These are the activations of a small neural network, seen along a few directions. Each row is one input.
In each table, some parts of the input vary, and every possible input appears once, in random order.
Descriptions start from the smaller parts, as in this example, which fits no table here: one of 2 separate values, together with either a single point or one of 11 places along a line or (one of 4 places along a line, together with one of 5 places around a ring).
Shared parts are said once, and a part with two or three values counts as separate values.
In the rows, 128 means zero.

Other details of the inputs vary at random and push rows far along two fixed directions, the same in every table; ignore that.

A family of inputs:
row 1: [243  24 112 119  74 128 176 162 157 103 139 116 182 162 118]
row 2: [114 148 134 131 122 158 122 138 103 132 111 137 114 119 130]
row 3: [ 77 245 108 162 181  81 177  68 142 206 136 214   9 122  72]
row 4: [159  76 122 116  93 164 108 173 109  95 116  83 192 134 146]
row 5: [ 53 172 136 136 170 161  67 157  60 128 108 110 139  99 160]
row 6: [109 117 136 123 140 167  92 170  83 115 109  99 169 116 158]
row 7: [161 109 137  96  94  89 159 101 204 136 127 109 136 141 114]
row 8: [131 121 144 116 143 188  86 158  86 108  99 105 160 101 159]
row 9: [ 78 141 138 132 153 138  92 137 103 137 128 110 150 122 167]
row 10: [209 122 100 138 131  69 226  90 190 159 152 209  60 163  53]
row 11: [ 51 180 129 144 142 175  62 141  59 107 110 116 128  93 151]
row 12: [111 126 126 133 138 131 124 131 117 115 141 138 125 134 124]
row 13: [185 113 123 123 106 136 161 122 147 117 124 165 110 143  93]
row 14: [133 134 120 121 130 139 125 139 126 121 118 132 130 132 110]
row 15: [135 172  91 160 139  62 202  85 164 178 158 197  54 154  64]
row 16: [168  73 163  80 109 151  93 129 156  89 102  69 185 105 163]
row 17: [180 145  96 138 111  60 220  98 195 167 146 190  58 174  49]
row 18: [ 15 205 130 160 186 145  62 116  51 125 136 134  99  87 152]
row 19: [211  30 124 118  55 111 191 169 168 118 145 104 178 187 130]
row 20: [ 51 171 127 133 171 157  60 154  67 111 115 114 142 102 145]
row 21: [111 117 122 127 115 161  86 166  90 102 115  86 174 120 150]
row 22: [136 183  97 145 137  72 201  86 180 176 146 201  49 154  54]
row 23: [146  66 141 119 102 160 119 173 109 102 127  89 187 141 164]
row 24: [117 142 162 102 135 119 111 101 149 141 106  96 121 100 152]
row 25: [192  46 136 109 103 171 124 185 115  96 113  91 203 136 157]
row 26: [171 121 115 151 148  77 177  81 165 156 161 178  73 137  99]
row 27: [206  27 123 103  32 158 145 197 151  77 116  82 216 175 130]
row 28: [164 131  99 147 108  61 226  93 197 161 169 194  72 181  65]
row 29: [193  84 142  90  87  85 169 101 210 128 125 108 133 144 110]
row 30: [121 134 117 146 135  83 141 108 137 147 155 140 105 143 121]
row 31: [158 168 129 129 130  38 198  34 210 181 145 169  33 127  76]
row 32: [ 57 198 158 116 165 121  90  86 131 157 107 111 101  83 153]
row 33: [ 59 202 125 158 172 112 139  98 110 167 143 173  68 119 121]
row 34: [150 102 112 134  76 140 150 148 137 116 130 122 153 149 120]
row 35: [181  57 118 114  78 136 157 183 145 120 125  96 199 166 138]
row 36: [ 87 173 122 155 175  94 122  87 117 156 151 160  74 116 120]
row 37: [ 79 176 133 145 190 143 100 102  92 123 137 169  85  98 127]
row 38: [ 26 210 121 155 192 143  62 126  53 132 123 133 103  86 140]
row 39: [184  22 123 102  67 132 136 180 162  93 140  75 229 177 154]
row 40: [164 132  99 153 119  43 213  77 194 178 174 182  70 173  79]
row 41: [115 120 134 118 110 180  87 163  94  90 106 109 164 122 138]
row 42: [117 140 158 104 124 109 116 107 154 142 109  91 126 109 152]
row 43: [ 59 193 146 122 158 116  84  80 129 144 118 107 106  82 144]
row 44: [143 145 123 131 131 121 158 125 135 155 121 148  98 135 108]
row 45: [199 104 129 124  97 136 179 126 149 135 123 159 107 144 105]
row 46: [197  53 131 112  72 183 117 170 112  78 115  97 194 133 147]
row 47: [ 70 147 130 135 148 144  89 143  90 107 134 121 136 121 143]
row 48: [ 68 188 120 141 183 133  99 120  91 134 124 156  94 107 114]
row 49: [173  62 132 119  93 105 153 155 154 131 138 101 168 167 147]
row 50: [106 151 130 134 115 149 123 143 106 134 114 132 115 124 131]
row 51: [ 59 152 150 133 178 154  60 138  74 127 118 105 141  98 178]
row 52: [ 81 144 153 134 188 164  63 131  79 121 118 116 135  88 178]
row 53: [147 108 108 146 101 101 176 122 152 135 159 144 125 160 109]
row 54: [102 129 127 129 143 110 110 130 126 126 140 124 133 137 137]
row 55: [162 154 141 123 143  76 162  46 187 158 134 154  59 103 102]
row 56: [237  38 100 125  64  92 208 150 179 125 148 129 157 184  93]
row 57: [139 106 174  92 133 157  83 121 134 111  95  72 162  86 178]
row 58: [145  92 121 138 109 126 141 137 123 114 148 123 143 143 130]
row 59: [112 117 133 123  96 176 107 171 103 114 109 102 172 127 154]
row 60: [139 139 127 121 149 153 113 129 115 115 114 144 123 115 116]
row 61: [176  70 129 120 126 124 138 133 152 111 140 128 151 142 135]
row 62: [139 116 118 126  88 144 141 151 140 114 124 130 149 149 112]
row 63: [ 59 197 152 112 166 110  82  84 133 137 112 114  94  85 137]
row 64: [165  61 146 119 114 171 116 167 109  96 126  99 182 129 166]
row 65: [146 157 109 149 114 105 177  96 143 149 138 180  65 140  81]
row 66: [118 116 133 118 116 164  98 174  97 117 105  88 171 125 155]
row 67: [ 64 173 131 139 185 119  90 106 105 135 137 146  99 110 135]
row 68: [ 57 192 115 142 175 133  99 126  97 137 128 150 110 112 117]
row 69: [ 85 154 152 111 135 123  75 104 124 121 113  78 136  89 160]
row 70: [ 94 140 136 146 166 163  82 125  74 106 136 132 127  93 154]
row 71: [152 128 122 131 137 149 122 126 111 119 123 138 124 113 122]
row 72: [114 113 118 125 109 164  95 167 102 106 118  89 185 126 148]
Description of these inputs: one of 3 separate values, together with one of 4 places along a line, together with either a single point or one of 5 places along a line.
The inputs of row 44 and row 8 match in every part but the place on the line of 4. If row 23 is changed in the same way as row 44 into row 8, which row does it become? -> row 64
The inputs of row 3 and row 66 match in every part but the place on the line of 4. If row 59 is changed in the same way as row 3 into row 66, which row does it become? -> row 50
Which other rows does row 68 become when the place on the line of 5 takes its other values? List them by row number. -> row 22, row 28, row 39, row 62
Which other rows does row 72 become when the place on the line of 4 takes its other values? List them by row number. -> row 4, row 21, row 71
Which other rows agree with row 11 in the place on the line of 4 and the choice among 3 separate values? List them by row number. -> row 18, row 21, row 30, row 38, row 69
Which other rows does row 18 become when the place on the line of 4 takes its other values? List them by row number. -> row 53, row 58, row 70

A family of inputs:
row 73: [153 131 113 132 121 116 172 131 152 149 128 158 112 148  98]
row 74: [227  89 129 121 123 106 180  98 170 135 131 156  98 131  98]
row 75: [172  56 126 116  88 150 140 182 132 104 126 102 188 160 140]
row 76: [163  83 122 131 101  89 170 124 167 144 156 122 142 163 134]
row 77: [ 90 141 132 127 148 171  88 162  86 115 110 115 151 115 150]
row 78: [ 58 196 138 144 183 103 111  96 111 161 135 154  76 111 135]
row 79: [ 77 141 144 112 138 137  71 129 118 110 118  87 154 107 155]
row 80: [ 88 139 132 129 146 151  80 152  86 117 117  99 151 110 153]
row 81: [ 98 188 154 118 192 123  97  59 128 130 117 150  67  65 125]
row 82: [169  56 139 103  88 129 135 165 151 115 126  81 191 157 154]
row 83: [ 94 171 106 159 152 116 140 110 106 138 149 177  82 133  96]
row 84: [ 67 196 123 153 177 107 112 104  99 154 134 156  75 109 122]
row 85: [ 65 193 107 167 170 124 119 106  87 138 153 174  78 118 108]
row 86: [135 191 124 145 134  98 176  75 148 175 123 179  35 116  86]
row 87: [212  53 143 108 115 171 127 151 132  93 117 117 168 125 144]
row 88: [ 59 213 132 128 168 106 102  82 136 152 119 139  84  96 114]
row 89: [169  86 112 136  98  94 170 134 152 138 147 127 136 159 117]
row 90: [ 73 135 140 122 137 130  73 124 114 111 129  89 156 108 160]
row 91: [171  63 114 124  81 148 139 178 123  89 136 112 185 164 126]
row 92: [200 109 115 123 100  54 229  98 215 176 147 165  83 179  79]
row 93: [ 80 130 127 147 149 160  88 153  78 114 137 114 157 116 163]
row 94: [ 92 144 130 124 145 155  82 153  89 119 110  99 151 108 151]
row 95: [174  66 136  98  84 135 137 165 157 119 115  79 198 151 149]
row 96: [171  54 126 122  88 145 141 181 130 102 132 104 189 161 145]
row 97: [ 87 143 121 134 141 169  85 158  76 101 122 125 146 120 133]
row 98: [ 90 163 130 144 158  91 139  94 133 164 146 151  85 129 127]
row 99: [163  61 135 103  78 113 129 148 168 101 133  78 189 153 146]
row 100: [127 196 114 149 131 118 170  86 135 157 127 201  37 123  75]
row 101: [168  87 108 141 100  93 170 131 152 137 155 126 138 159 121]
row 102: [122 127 168 106 173 172  71 120  95 107 106 105 141  75 171]
row 103: [127 134 138 127 163 190  68 131  77  89 107 137 135  88 141]
row 104: [ 81 146 142 108 137 142  73 131 121 111 111  86 156 105 153]
row 105: [166 132 129 131 102 133 174 119 147 146 120 160  93 135 106]
row 106: [ 91 151 157 107 117 164  75 121 113 104  96  80 146  87 158]
row 107: [ 95 147 162 113 128 176  80 136  94 119  95  89 147  92 171]
row 108: [176  71 111 114  81 155 139 179 129  94 124 111 184 160 119]
row 109: [125 190 107 146 151  78 176  86 155 180 133 180  54 130  78]
row 110: [178 108 108 136  94  39 212  75 218 161 172 157  88 171  84]
row 111: [187 110  97 129  91 109 193 135 165 135 136 163 121 168  75]
row 112: [ 80 130 131 142 149 161  88 156  77 114 129 115 154 117 159]
Describe the family of inputs behind these rows. -> one of 5 places along a line, together with either one of 2 separate values or one of 6 places along a line
The inputs of row 86 and row 107 match in every part but the place on the line of 5. If row 74 is changed in the same way as row 86 into row 107, which row does it become? -> row 102
Which other rows does row 96 become when the place on the line of 6 takes its other values? List them by row number. -> row 73, row 75, row 77, row 93, row 112
Which other rows does row 81 become when the choice among 2 separate values takes its other values? List them by row number. -> row 106
Which other rows agree with row 111 in the place on the line of 5? List them by row number. -> row 83, row 85, row 91, row 97, row 100, row 103, row 108
